These are the activations of a small neural network, seen along a few directions. Each row is one input.
Each table varies a few parts of the input and shows all the possible inputs, shuffled.
A made-up example of a description, with smaller parts first: one of 6 places along a line, together with either a single point or one of 11 places along a line or (one of 3 separate values, together with one of 5 places around a ring).
Shared parts are said once, and a part with two or three values counts as separate values.
In the rows, zero is written as 128.

Table:
r1: [120 148 142 157 120 144 146 113 137 148 143 124 129 122 110 127 129 159
 135 124]
r2: [ 91  79  79 122 163 152 156 165 120 145 135 135 173 138 140 102 136 144
 144 115]
r3: [100 131 147 154 142 169 136 141 136 149 130 125 140 122 137 130 164 157
 139 114]
r4: [144  83 106 109 134 169 118 172 109  79 115 119 142 118 125 154 130 123
  81 132]
r5: [ 82 113 111 143 159 143 158 130 126 174 151 131 162 135 139 101 151 157
 170 108]
r6: [101 171 138 157 142 106 167  69 140 201 164 131 139 136 118  79 134 156
 190 117]
r7: [161 148  66  66  92  39 135 128 133 135 120 186 137 165 123  55  36 153
 132 133]
r8: [110  99 112 131 148 176 134 174 129 121 116 128 151 122 140 130 150 145
 112 120]
r9: [192 156 117  65  75  29  82 117 122  82  95 152  76 149 137 126  60  78
  97 153]
r10: [110 133 165 156 137 170 118 136 139 129 121 117 126 115 139 152 174 137
 132 120]
r11: [133  80  90 108 139 168 137 178 108  98 121 128 156 124 122 134 119 142
  91 127]
r12: [121 101 128 132 143 178 115 169 131 103 109 119 137 115 143 151 161 125
 103 124]
r13: [130 151 160 159 114 145 127 108 139 128 135 115 116 115 112 149 137 140
 127 130]
r14: [179 172  98  74  72  59 112 135 140 109  96 181 113 153 124  82  42 153
  99 136]
r15: [117 189 176 170 124 129 144  79 151 177 144 125 118 126 113 107 145 157
 159 124]
r16: [125 172 193 162 129 101 111  60 137 148 143 102  85 115 121 156 155  81
 160 140]
r17: [126  80 132 122 152 149 102 153 114  96 117 101 115 116 151 173 165  67
 110 133]
r18: [114 114 166 146 146 141 104 119 123 120 130 100 105 113 147 177 175  81
 140 129]
r19: [190 178 114  76  65  58  95 130 140  90  87 172  98 148 127 103  51 135
  90 142]
r20: [132 131 162 147 124 115 114  95 121 118 143  98  96 113 122 175 142  81
 134 139]
r21: [116  61  59 101 156 143 161 169 102 122 139 135 179 139 121 106 107 141
 122 123]
r22: [149  62 112 100 142 139 106 155  93  73 123 100 121 119 136 176 138  65
  87 142]
r23: [125 191 193 172 118 130 125  75 154 158 135 117 106 119 113 129 152 138
 151 130]
r24: [103 128 105 145 137 120 169 104 128 173 163 131 152 134 112  99 118 157
 166 118]
What do these inputs look like to the network?
Answer: one of 4 places along a line, together with either a single point or one of 5 places along a line
The inputs of r14 and r9 match in every part but the place on the line of 4. If r11 is changed in the same way as r14 into r9, which row does it become?
Answer: r22
A walk changes only the place on the line of 4. It starts at r18 and steps to r10. List the rest of the walk in order.
Answer: r3, r5

Table:
r25: [148 144 138 106 122 110 108 128 132 128 118 144 113 132 143 114 121 120
 121 129]
r26: [140 133 129 107 124 102 116 122 128 129 119 142 133 149 136 100 122 130
 134 129]
r27: [122 136 117 111 131 100 127 128 133 139 119 156 138 142 126 100  97 137
 147 126]
r28: [122  88  62  98 128 120 146 159 113 119 145 143 157 136 130 115 101 150
 129 127]
r29: [147 147 155 123  92 114  92 139 144 100 108 141 105 125 135 152 116 128
 112 134]
r30: [129  89  81  98 144 127 141 154 115 110 130 141 160 130 114 115  97 127
 122 136]
r31: [156  96 101  98 136 134 121 150 112 103 122 130 132 122 132 131 118 111
  96 128]
r32: [ 95 100 154 165 164 143 132 116 123 141 146  86 115 112 141 170 183  75
 151 133]
r33: [124 124  97 113 135 112 138 141 136 132 118 145 141 139 120 100  97 124
 130 134]
r34: [117 133 100 112 114  91 135 132 130 149 132 156 134 147 144 100 101 160
 153 111]
r35: [148 131 118 110 127 120 119 140 134 122 115 134 114 129 137 115 119 108
 103 132]
r36: [151 109 108 105 126 138 111 150 105  82 104 124 126 123 135 152 121 113
  94 128]
r37: [146  86  93  96 136 126 131 146 110 102 126 126 155 136 124 117 121 120
 108 133]
r38: [143 143 126 115 118 123 110 142 128 100  99 128 110 127 140 135 123 110
  99 134]
r39: [153  98 120 117 104 144 106 154 124  75 108 129 121 122 126 168 110 118
  89 131]
r40: [ 84 132 161 176 159 201 146 136 146 162 132 122 154 114 133 131 196 171
 159 105]
r41: [ 77  89 139 163 170 227 153 167 111 144 150 105 169 110 124 148 186 172
 117 110]
r42: [118 121  79 114 118 104 143 145 133 142 131 146 137 144 137 101 100 147
 137 122]
r43: [150 158 138 125 112  93 137  91 127 143 136 134 124 146 110  97 109 136
 134 138]
r44: [133 162 127 127 115  91 150  96 131 154 136 147 130 138 103  98  84 141
 146 132]
r45: [100  68 150 155 168 167 138 132  93 127 156  76 123 117 133 182 177  81
 142 124]
r46: [ 98 158 163 196 152 192 161  96 158 168 153 105 150 109 113 121 176 173
 163 111]
r47: [ 81 116 145 181 161 209 153 150 141 161 131 108 154 111 131 130 190 163
 136 116]
r48: [156 170 161 136  85 104 107 110 145 113 123 131  94 123 103 147 105 137
 113 142]
r49: [127 157 112 130  97  82 158 100 128 165 148 147 126 142 123  97  86 161
 151 114]
r50: [147 134 137 128  97 125 104 149 146  93 104 133 106 125 130 152 114 116
  94 137]
r51: [140 120 109 110 128 112 128 134 131 123 116 131 135 145 130 101 121 117
 116 135]
r52: [143 156 145 109 113 113  99 131 126 107 102 136 108 129 145 134 125 123
 117 131]
r53: [157 167 146 121 111 101 127  97 132 142 134 135 104 129 116 111 108 128
 122 138]
r54: [151 177 153 123 104 104 117  99 128 120 117 127  97 127 115 130 112 132
 118 142]
r55: [ 94 115 167 156 158 135 120 101 126 146 148  99 117 113 144 173 189  82
 170 125]
r56: [100 139 164 173 149 129 122  61 130 153 168  90 113 105 120 158 173  88
 171 130]
What do these inputs look like to the network?
Answer: one of 4 places along a line, together with either one of 2 separate values or one of 6 places along a line
The inputs of r52 and r54 match in every part but the place on the line of 4. If r27 is changed in the same way as r52 into r54, which row does it become?
Answer: r44
Which other rows agree with r45 in the place on the line of 4? List them by row number.
Answer: r28, r30, r31, r36, r37, r39, r41
Which other rows agree with r33 in the place on the line of 4? List them by row number.
Answer: r32, r35, r38, r42, r47, r50, r51

Table:
r57: [117 126 182 156 145 197 104 146 132 110 113 107 122 103 137 174 189 128
 112 123]
r58: [149 116  81  81 111  77 123 140 126 119 120 160 139 153 138  91  84 131
 127 129]
r59: [101  88 147 157 155 172 121 137 124 111 134  94 133 109 130 179 177  96
 134 130]
r60: [ 82  97 113 155 170 170 153 136 123 155 149 107 152 117 144 133 175 130
 155 111]
r61: [155  98  83  69 125  74 123 134  92 103 126 141 130 148 130 115  81  98
 115 138]
r62: [ 93  69 123 147 181 164 148 138 109 143 153  93 145 118 131 147 172  88
 141 128]
r63: [102 184 194 195 140 135 146  44 148 190 169  99 115 114 113 127 179 136
 187 122]
r64: [169 118 101  87  95  85 103 138 117  83 116 139 105 131 129 145  81 100
  95 140]
r65: [182 156 131  99  83 109  94 150 137  80  84 142  94 132 133 132  95 122
  67 142]
r66: [153 154  88  98 102 116 137 151 146 120 103 175 152 143 110  73  67 184
 105 129]
r67: [ 88 120 136 167 143 198 161 154 132 158 141 124 161 121 123 124 161 194
 135 106]
r68: [144 209 156 125  87  39 122  69 150 163 128 156  88 146 117  95  76 129
 161 138]
The inputs of r63 and r68 match in every part but one. If r59 is changed in the same way as r63 into r68, which row does it become?
Answer: r64
What do these inputs look like to the network?
Answer: one of 2 separate values, together with either a single point or one of 5 places along a line
Change only the choice among 2 separate values in r58. List by row number the other rows that result.
Answer: r60

Table:
r69: [ 66 127 156 193 171 187 168 111 138 186 163 102 153 113 122 129 189 155
 176 111]
r70: [ 75 136 171 194 163 190 156 109 138 181 159  99 142 109 127 139 198 155
 168 110]
r71: [ 89 142 199 197 155 164 128  81 139 161 156  82 110 103 133 173 209 105
 172 121]
r72: [140 113 103 102 120 130 121 162 123 107 110 142 134 135 139 122 112 137
 103 126]
r73: [ 63 121 147 184 181 185 175 110 130 195 166 107 166 119 123 114 188 161
 184 107]
r74: [186 184 131  91  75  48 105  99 138 110 106 156  90 145 117 104  62 118
 107 148]
r75: [125  97 132 131 140 164 119 150 118 102 124 114 135 116 129 160 149 117
 111 129]
r76: [111  79  97 129 150 163 145 162 116 121 135 120 156 125 127 134 137 133
 120 123]
r77: [175 179 120  89  75  54 109 110 139 113 106 167 105 149 117  95  56 139
 115 142]
r78: [184 182 140  89  73  31  96  90 133 112 112 153  77 147 122 115  61  99
 116 149]
r79: [107  73  86 120 159 159 153 160 109 131 141 124 170 132 130 117 138 140
 129 119]
r80: [131 101  85 103 127 125 133 165 126 115 116 146 146 138 134 111 104 136
 112 127]
r81: [152 124 139 106 116 103  92 133 120  91 108 122  95 126 141 159 124  78
 105 141]
r82: [127  95  74  93 137 122 140 163 119 124 123 150 160 144 137  94 105 144
 121 123]
r83: [146 119 122 106 118 127 107 153 127  96 104 138 124 129 134 137 116 120
 103 133]
r84: [ 80 140 185 196 161 187 142  99 143 169 154  96 134 106 124 152 202 140
 168 116]
r85: [134 102 141 134 140 159 113 139 116  98 124 102 119 111 130 169 154  96
 104 134]
r86: [158 158  73  78  95  52 141 118 133 140 124 179 138 159 119  58  45 162
 134 130]
r87: [130 102 148 131 138 140 103 130 112  96 127  98 107 112 137 183 156  77
 115 136]
r88: [161 163  84  86  84  53 134 120 139 131 117 175 126 154 117  73  44 154
 125 134]
r89: [169 175 102  86  77  57 122 118 135 123 111 172 114 153 122  82  52 155
 115 133]
r90: [155 125 131 108 118 122 101 142 125  92 104 125 108 125 135 146 122  98
  95 139]
r91: [120  91 115 128 142 167 134 159 114 114 129 118 144 121 133 145 145 134
 111 122]
r92: [ 90 144 192 199 158 182 136  89 142 164 153  85 121 102 126 160 207 121
 162 120]
What do these inputs look like to the network?
Answer: one of 4 places along a line, together with one of 6 places along a line
Change only the place on the line of 4 in r85. List by row number the other rows that result.
Answer: r74, r90, r92
Change only the place on the line of 4 in r69. List by row number the other rows that result.
Answer: r76, r80, r88
